Each row below holds a small network's activations on one input, seen along a few directions.
In each table, some parts of the input vary, and every possible input appears once, in random order.
A made-up example of a description, with smaller parts first: one of 8 places around a ring, together with either a single point or (one of 2 separate values, together with one of 4 places along a line) or one of 9 places around a ring.
Shared parts are said once, and a part with two or three values counts as separate values.

Other details of the inputs vary at random and push rows far along two fixed directions, the same in every table; ignore that.

Table:
r1: [ 15   9  13  -6 -10  36   6 -17 -13  19  32  23  -1  13  25]
r2: [ 12   2   2 -10  12  55  -1  -5 -13  32  16   6 -21  26  16]
r3: [ 13  18  44  39 -54  15  41   1  62 -43  -3  84  51 -40 -53]
r4: [  8   6 -16 -13  20  23 -18  -1 -30  25  14 -21 -13  30  41]
r5: [-51 -26 -39   4  15 -85 -45  31  18 -13 -51 -48 -12 -29 -19]
r6: [  9   9  28  20 -31   0  12   5  39 -28   6  53  39 -34 -21]
r7: [  9  20   0   9   4   2  23 -10 -28  -5   8 -10   6  17  13]
r8: [-11   5  32  26 -60 -28  44 -16  19 -21  12  59  12 -41 -33]
r9: [ -2   2  -8 -14   5  -2   4 -15 -42  18  19 -20 -23  21  33]
r10: [  5   2  45  15 -54 -13  43 -18  20 -26  24  60  24 -39 -26]
r11: [-33 -11 -51   6  23 -63 -33  24  -8  -6 -48 -51 -12  -3   2]
r12: [ 26  13  40   7 -30  27  43 -22   2 -10  28  40  16   1 -12]
r13: [-34 -18 -66 -11  50 -66 -60  36 -18  -4 -51 -89 -19  10  19]
r14: [  9  -3  13 -32   3  25   3 -28 -45  27  46 -13 -21  26  45]
r15: [ -5 -12 -21 -28  47  33 -39  11 -17  35   6 -42 -32  34  35]
r16: [ 14   7  -2 -18   6  10   6 -14 -44   8  28 -20  -9  27  40]
r17: [-30 -14 -35  10  30 -70 -56  55  40 -43 -46 -45  19 -33 -18]
r18: [  0  -9  -8 -31  32  25 -11  -9 -39  39  24 -38 -42  36  33]
r19: [-29 -16 -59 -18  72 -47 -83  50  -6 -14 -34 -93  -2  17  35]
r20: [ 18  10  25  15 -28  20  31 -16  21 -10   2  42  19 -14 -33]
r21: [ 14  -2  24  -8  -6  20  13 -13   4   0  23   9   0   3  -1]
r22: [-13  -9 -22  -5  20   1  -6   1 -17  27 -18 -21 -32  15  -3]
r23: [-39 -23 -28   9   7 -77 -33  30  28 -24 -46 -29   3 -37 -27]
r24: [  0   9   8  20 -25  -1  11   1  13  -4   1  34   7 -15 -10]
r25: [ -1   4  11  18 -20 -12  35  -4   4  -8  -6  19  -2  -9 -26]
r26: [-59 -24 -49  15  12 -98 -42  38  24 -19 -63 -44 -14 -37 -30]
r27: [-30 -25 -26  -5  33 -35 -54  44  45 -13 -42 -41  -5 -19 -16]
r28: [ 19  21  20  17 -31  14  19  -2  14 -18  10  43  32 -11  -4]
r29: [ 19  11  21  11 -22  26  30 -17   6  -3   5  37  18   2 -18]
r30: [  8  -2   0 -24  19  28 -24  -5 -20  23  26 -16  -8  23  42]
r31: [  5   7   8  -7 -14  12  22 -25 -37  18  31   8 -20  14  23]
r32: [-30 -16 -18  26  -3 -64 -18  33  57 -37 -59  -8  16 -44 -59]
r33: [ 24  25  -8  -7  21  55   0  -6 -29  14  20 -10   9  40  37]
r34: [ 13  -8  14 -28  14  31  -1 -16 -18  23  32 -16 -19  23  24]
r35: [  2  -5 -39 -30  62  41 -41  13 -36  35   2 -62 -28  55  50]
r36: [  3  -7   3 -19  11  -5  -9  -5 -21  -1  22 -20  -2   7  25]
r37: [-44 -27 -25   5  16 -61 -33  28  32  -1 -56 -33 -17 -30 -40]
r38: [ 13   3 -22 -25  30  16 -23  -7 -44  16  11 -38  -4  38  48]
r39: [ 21   7  18  -4 -20  25  19 -24 -12   6  24  31  13   1  10]
r40: [ 25   9  35   3 -25  24  34 -17  10 -12  27  32  11  -6 -16]
r41: [  0   4  21  15 -26   5  38 -12   3   6   8  34 -13 -10 -26]
r42: [ -8   6  -3  13 -23 -13  17 -13  -8   7  -7  22  -8 -10  -8]
r43: [ 16   2  10 -20   5  57  15 -32 -33  50  26  10 -29  31  19]
r44: [  8   8  18   6 -21 -16  19  -6  -4 -27  16  17  21 -10   1]
r45: [  7  13   4  17 -19   1   9   3   7  -9   0  25  18  -7   1]
r46: [-38 -19   0  36 -29 -75   0  30  76 -37 -63  22  16 -69 -84]
r47: [ 24   6  27  -3 -18  44  24 -27   3  15  19  34   6   6  -7]
r48: [-41 -22 -48   8  31 -56 -30  30   8   4 -62 -48 -28  -8 -28]
r49: [ 16  20 -14   0  17  29  12 -19 -43  21   3 -14  -1  38  26]
r50: [ 21  11  36   6 -35   2  35 -18  -1 -24  30  37  23 -18  -7]
r51: [ 10   5  29   8 -29 -13  25 -10   9 -27  17  33  24 -24 -12]
r52: [  8   1  40   0 -27  20  31 -22   8  10  24  37  -5 -10 -14]
r53: [ 13   9  27  21 -27  19  14   6  56 -30  -2  52  36 -28 -35]
r54: [ 16   9  13   7 -20   1  16 -12   1 -12   5  25  20 -13  -8]
r55: [ 12  -9 -19 -38  56  50 -49   9 -12  24  15 -51 -14  43  48]
r56: [ 18  10  26   6 -25  17  40 -16  -3  -4  17  28   3   2 -15]
r57: [ 17   9   8   4 -12  28  25 -16  -8  10   0  20   1  12  -9]
r58: [ 11  -2   1 -21  19  23 -22   0 -10  13  22 -10   3  15  34]
r59: [  7   4 -30 -31  32  28 -15 -22 -67  48  15 -41 -35  52  60]
r60: [ -4  -4 -12   2  15  19 -10  12   5  13 -11  -4 -13   9  -2]
r61: [ 11  -3 -22 -30  37  17 -27  -8 -41  21  12 -41  -8  33  46]
r62: [  6  11  18  32 -42   5  50 -16  17  -4 -16  57  11 -19 -45]
r63: [  9   7  11   7  -5   1  -6  11  25 -23   5  22  33 -17  -3]
r64: [ 24  17  40  23 -38  36  31  -5  50 -28  10  68  38 -27 -36]
r65: [-12 -12   0  -7  16   7 -25  15  23   7 -11  -7  -8  -5  -3]
r66: [-31 -22 -20   8  18 -68 -31  39  41 -37 -42 -40   3 -30 -37]
r67: [ 20   9  -1 -13  15  53  -4  -1  -7  13  13  -1   1  29  20]
r68: [-34 -20 -34   1  30 -51 -22  27  -2   2 -36 -52 -32  -3 -14]
r69: [  2   9   8   8 -24 -12  27 -14 -18  -8  13  14   2  -2   8]
Description of these inputs: one of 3 separate values, together with either a single point or (one of 2 separate values, together with one of 11 places around a ring).
Changing only the choice among 3 separate values turns r61 into r51. The same change can be made to r49. Which row results?
Answer: r7
Changing only the choice among 3 separate values turns r59 into r4. The same change can be made to r48. Which row results?
Answer: r60
Change only the choice among 3 separate values in r22. List by row number the other rows that result.
Answer: r2, r41
Start at r18 and move only the place on the ring of 11, one step at a time. The first step leads to r52. Which rows follow, in order?
Answer: r34, r21, r66, r40, r12, r56, r25, r68, r41
Change only the choice among 2 separate values in r45. List by row number the other rows that result.
Answer: r35
Change only the choice among 3 separate values in r24. List by row number the other rows that result.
Answer: r31, r42
Change only the choice among 2 separate values in r26. List by row number the other rows that result.
Answer: r43

Table:
r70: [ -40   -9  -20   36  -23 -104  -19   39   42  -54  -35    2   30  -65
  -34]
r71: [ 37  28  31  12 -53  56  77 -46 -31  23  38  64  -3  17  -6]
r72: [ 38  16  60   0 -42  64  45 -42  15   6  52  70  23   0  -4]
r73: [ 25  13  50  -1 -37  94  46 -47  -7  36  43  76  -1  10  -3]
r74: [ 33  20  55   5 -41  84  49 -37   6  18  57  72  -4   9  10]
r75: [ -1  -7 -50 -48  56   2 -27 -18 -83  45   6 -95 -42  64  72]
r76: [ 37  29  44  12 -43  59  66 -47 -18  29  31  71   1  14 -13]
r77: [ -44   -9  -23   34  -22 -103    9   20   23  -46  -66  -18    0  -50
  -51]
r78: [ 33  14  65   5 -54  59  55 -30  24  -8  43  74  28  -6 -22]
r79: [ 40  23  49  -4 -52  38  34 -43  -4  -1  50  64  31 -11  12]
r80: [-56 -22 -25  25  12 -80 -42  57  66 -31 -62 -32  -8 -46 -49]
r81: [-37  -8 -10  36 -30 -93  -9  33  38 -61 -33   8  28 -65 -40]
r82: [-16  -4 -39  24  30 -39 -52  71  78 -60 -68 -17  51 -26 -36]
r83: [-32 -19   3  36   0 -95 -16  48  73 -64 -47  -1  33 -73 -69]
r84: [-49 -27 -31  12  23 -52 -39  35  47   0 -60 -19  -6 -39 -47]
r85: [ -2  -9 -56 -49  81  32 -44   1 -74  61   2 -90 -62  73  58]
r86: [ -4  -7 -42 -51  66   6 -40  -5 -90  41  27 -91 -37  74  94]
r87: [-36 -30 -27  21  -1 -59 -19  37  43 -18 -63 -12 -19 -38 -54]
r88: [ 53  20  76   8 -47  65  65 -38   8 -16  60  88  33 -13 -10]
r89: [   4  -15  -43  -62   68   12  -69    5  -64   29   26 -100  -28   59
   85]
r90: [  -7   -6  -49  -54   72   11  -47   -8  -97   39   26 -101  -47   74
   94]
r91: [ 62  38  45  16 -26  94  26 -16  33 -14  33  81  66   9   0]
r92: [  4 -24 -43 -47  70  36 -48  -2 -51  66   6 -75 -58  63  59]
r93: [-41  -4 -23  35  -7 -87   1  33  22 -17 -64 -19  -7 -35 -47]
Changing only one part turns r87 into r92. The same change can be made to r77. Which row results?
Answer: r75
Describe the family of inputs behind these rows.
Answer: one of 2 separate values, together with either a single point or one of 11 places around a ring
Change only the choice among 2 separate values in r83. List by row number the other rows that result.
Answer: r88
